Each row below holds a small network's activations on one input, seen along a few directions.
Each table varies a few parts of the input and shows all the possible inputs, shuffled.
Descriptions start from the smaller parts, as in this example, which fits no table here: line(4) and (point or line(11) or (values(3) and ring(5))).
Shared parts are said once, and a part with two or three values counts as separate values.
In the rows, zero is written as 128.

Other details of the inputs vary at random and push rows far along three fixed directions, the same in every table; ignore that.

Rows:
R1: [109 119 151 159 136 124 115 138 115 137 114]
R2: [131 170 116 179 117 151 121 130 130 159 156]
R3: [145 123 128 121 117 120 134 128 146 130 112]
R4: [144 107 149  89 132 101 127 138 145 110 108]
R5: [111 114 164 150 139  99 132 129  91 118 103]
R6: [139 160 109 141 105 155 134 118 133 150 149]
R7: [ 94 125 156 142 158 105  98 154 161 155 133]
R8: [117 121 118 147 132 138 132 115 115 114 122]
R9: [147  92 111  71 117 108 146 110 135  88  95]
R10: [153 124 100  84 128 131 121 128 172 124 137]
R11: [143 104 122 106 120 141 143 118 115 111 125]
R12: [139 138 102 143 106 160 132 141 135 149 135]
R13: [113 149 102 178 126 154 127 135  96 131 149]
R14: [144 124 125 112 121 116 134 128 128 126 109]
R15: [115 105 149 121 150 103 126 118 115  95 105]
R16: [115  95 156 116 126 118 141 100  99 110 105]
R17: [132 144 171 115 143  83 113 137 154 126 121]
R18: [ 92 107 125 135 138 125 136 134  88 135 122]
R19: [ 90 129 150 147 151 116 108 140 135 139 122]
R20: [ 83 112 157 160 162 107 112 144 102 137 133]
R21: [129 148  93 146 119 161 132 128 137 133 141]
R22: [131 100 124 114 137 117 116 129 165 130 139]
R23: [120 118 170 121 150 107  94 139 171 135 122]
R24: [111  92 149 111 127 125 148 118 102 116  92]
R25: [109 141 165 137 142  95 121 127 111 136 106]
R26: [149 133  89 138 100 158 168 121  79 121 129]
R27: [121 122 168 109 130  93 137 116 108 112 112]
R28: [116 154 115 160 126 167 136 148  92 149 152]
R29: [110 160 172 133 146  95  95 140 149 153 129]
R30: [112 146 175 139 157 107  92 142 149 144 141]
R31: [137 129 118 138 105 146 147  98 104 127 135]
R32: [147 119  91 150  96 160 161 108  90 123 124]
R33: [196 165  96  93 103 138 117 128 229 148 158]
R34: [152  83  99  87 112 133 148  96 136  93 119]
R35: [177  85 101  50  99 125 154 111 143  98  98]
R36: [139 140 150 100 138 114 114 135 156 130 139]
R37: [105 102 146 124 135 101 130 123 125 107  91]
R38: [ 94 158 136 174 146 124 110 156 109 137 139]
R39: [ 94  98 142 152 134 113 136 113  84 102  97]
R40: [143 146 162  82 148  97  85 143 206 145 135]
R41: [112 134  84 157 119 172 160 124  58 124 146]
R42: [148 122 129 109 111 125 144 101 116 111 130]
R43: [137 159 104 132 122 165 119 148 144 159 154]
R44: [114 137  99 156 101 182 162 109  68 141 136]
R45: [106 156 109 168 142 149 118 161 117 161 173]
R46: [179 165  80 101 122 152 112 145 207 129 171]
R47: [131 101 104  97 120 132 159 104  96  92  98]
R48: [100 143 171 171 154 111  93 162 129 149 131]
R49: [171 115 122  91 108 115 148 103 143 103 122]
R50: [152 165  78 147 126 170 108 143 166 150 187]
Each input here is: ring(5) and (line(4) or ring(6)).
The inputs of R30 and R44 match in every part but the ring(5) part. If R42 is changed in the same way as R30 into R44, which row does it become?
Answer: R6
The inputs of R43 and R28 match in every part but the ring(5) part. If R10 is changed in the same way as R43 into R28, which row does it become?
Answer: R41
A walk changes only the ring(6) part. It starts at R31 and steps to R2. List the rest of the walk in order.
Answer: R32, R1, R23, R16

Rows:
R51: [176 174  64 152  82 170 140 145 129 138 172]
R52: [126 199  61 169 109 185 123 143 118 175 172]
R53: [189 142  76 121 106 151 132 140 183 157 154]
R54: [130  58 156  81 145  98 125 126 140  75  69]
R55: [ 86 154 190 191 149  92 104 157  80 143 137]
R56: [ 29 154 200 193 173 103  99 137  39 155 101]
R57: [163  74 177  60 131  80 133 106 167 118  92]
R58: [133 122 130 137 136  96 122 110 160 106 113]
R59: [139 108 153  79 147  88 115 149 212 119 140]
R60: [156 181  56 131 111 159 122 144 159 157 180]
R61: [115 132 174 149 146  80 104 127 140 107 129]
R62: [128 154 119 165  96 156 138 103  97 117 132]
R63: [199  94  68  80 112 163 135 127 180  98 162]
R64: [ 73 122 214 110 159  75 136 124  96 114  76]
R65: [ 75 129 140 149 129 130 181 118  28 113  85]
R66: [ 40 185 175 223 171 126  85 193 132 186 140]
R67: [144 106 154 121 139  98 126 131 143 143 121]
R68: [109 146 136 134 137 122 156 133  93 128 141]
R69: [109 135  54 173 104 176 143 138  90 148 160]
R70: [133 119  68 142 117 170 147 138 113 123 144]
R71: [143 143 181 104 172  99  78 151 191 132 143]
R72: [107 130 115 150 123 173 131 131 103 138 132]
R73: [133  83 205  74 123  69 134 117 117 111  62]
R74: [113 150 123 176 111 137 131 119  99 114 115]
R75: [109  76 131  93 103 140 185  99  78  91  86]
R76: [ 55 126 167 171 145 121 102 140  94 153 116]
R77: [ 89 156 157 206 156 110 104 126 121 143 146]
R78: [201 146  78 101  85 177 137 121 186 161 151]
R79: [145 109  93 112 112 174 145 119 128 124 150]
R80: [ 93 131 113 204 110 168 169 123  19 158 101]
R81: [ 88 143 157 146 164 100  62 167 185 159 126]
R82: [ 82 107 172 135 165  98 102 151 134 123  88]
R83: [ 89 104 127 135 121 142 171  89   7 111 110]
R84: [ 99 114 127 140 134 121 146 148 119 121 121]
R85: [158 133  84 100 123 141 147 126 129 110 132]
R86: [154 205  72 173 116 216 116 149 130 167 188]
R87: [108  95 195 132 157  82 117 104 141 129  97]
R88: [161 118 157  87 117  91 120 141 167 134  93]
R89: [168 137 148  99 127  86 103 162 196 146 127]
R90: [175 112 133  89 142  83 103 125 241 125 118]
R91: [146 100 126  96 144 110 139 127 113  84 102]
R92: [184 153  67  77 119 134 114 135 200 132 162]
R93: [154  79 112 105  86 130 194  99  40 105 104]
R94: [151 133  92 147  98 175 151  95 129 143 131]
R95: [125  95 175  72 158  79  79 134 206 126 125]
R96: [147 170 125 111 155 107  78 153 202 157 178]
R97: [ 77 166 144 196 171 124  62 177 154 184 180]
R98: [141 113 169  74 167  73 109 133 167 106 119]
R99: [115 174 187 118 172  99  69 157 194 153 131]
R100: [144 178  75 167 124 192 127 148 109 145 154]
R101: [140 147  63 123 104 170 152 111  90 130 132]
R102: [148  98  89 118 104 185 153 115 100 103 124]
R103: [ 86  82 176 113 161  68 103 136 136 119 112]
R104: [146 168 123 153 128 113  95 146 187 126 152]
R105: [194 147  81 108 120 183  94 152 227 144 196]
R106: [182  85 108  61  74 119 176  94 105  69  81]
R107: [ 95 157 185 143 164 109  82 172 200 168 161]
R108: [ 73 120 175 141 161  77 121 127  72 128 114]
R109: [ 78  70 125 131 111 146 167  90  22 101  82]
R110: [174 186  56 116 105 168 148 149 176 145 180]
R111: [159  89 142  71 121  80 131  85 191  77  75]
R112: [142 133 107 149  91 158 158  90  85 103 141]
R113: [110  82  94 120  97 162 169  93  57 115 127]
R114: [ 62 129 161 165 156 102  88 157 128 153 110]
R115: [117 119 129 150 145 139 147 126  54 107 130]
R116: [128  85 138 112 105 119 165  62  94  80  78]
R117: [179 130 124 107 139 107 102 124 234 144 153]
R118: [127 105 193  98 117  82 129 114 106  96  80]
R119: [172 119 139  87 136  93 101 119 244 131 107]
R120: [187  38 109  13 119 102 158  97 174  60 104]
R121: [ 93  88 156 154 122 115 166  68  48  91  90]
R122: [ 62 205 186 215 186 132  72 175 111 191 169]
R123: [206  96 104  52  69 136 170  90 129  83 128]
R124: [148  88 125  53 102 126 200  83  87  81 103]
R125: [115 128 125 173  91 166 172 118  17 151 129]
R126: [142 159  31 163 105 193 121 150 144 161 189]
R127: [142 143  78 105  91 170 157 100  95 131 139]
R128: [ 76 114 173 181 181 101  87 173 116 126 115]
R129: [135 186  69 156 103 191 134 127 106 172 193]
R130: [117 174 104 158 136 161 126 143 108 149 135]
What is each input in this table made of?
Answer: ring(5) and (ring(6) or (values(2) and line(5)))
The inputs of R90 and R119 match in every part but the ring(5) part. If R128 is changed in the same way as R90 into R119, which row does it become?
Answer: R54
The inputs of R68 and R124 match in every part but the ring(5) part. If R115 is changed in the same way as R68 into R124, which row does it become?
Answer: R71
The inputs of R70 and R82 match in every part but the ring(5) part. If R92 is changed in the same way as R70 into R82, which row does it become?
Answer: R101
Which other rows does R51 become when the ring(5) part takes its other values? List them by row number.
Answer: R55, R106, R118, R123
Which other rows does R102 become when the line(5) part takes its other values? List them by row number.
Answer: R72, R75, R76, R109
Which other rows does R103 become when the line(5) part takes its other values? List them by row number.
Answer: R59, R63, R97, R120
Which other rows does R78 become when the ring(6) part takes its other values? List them by row number.
Answer: R62, R73, R94, R116, R118
Which other rows does R60 become when the values(2) part takes its other values? List them by row number.
Answer: R69
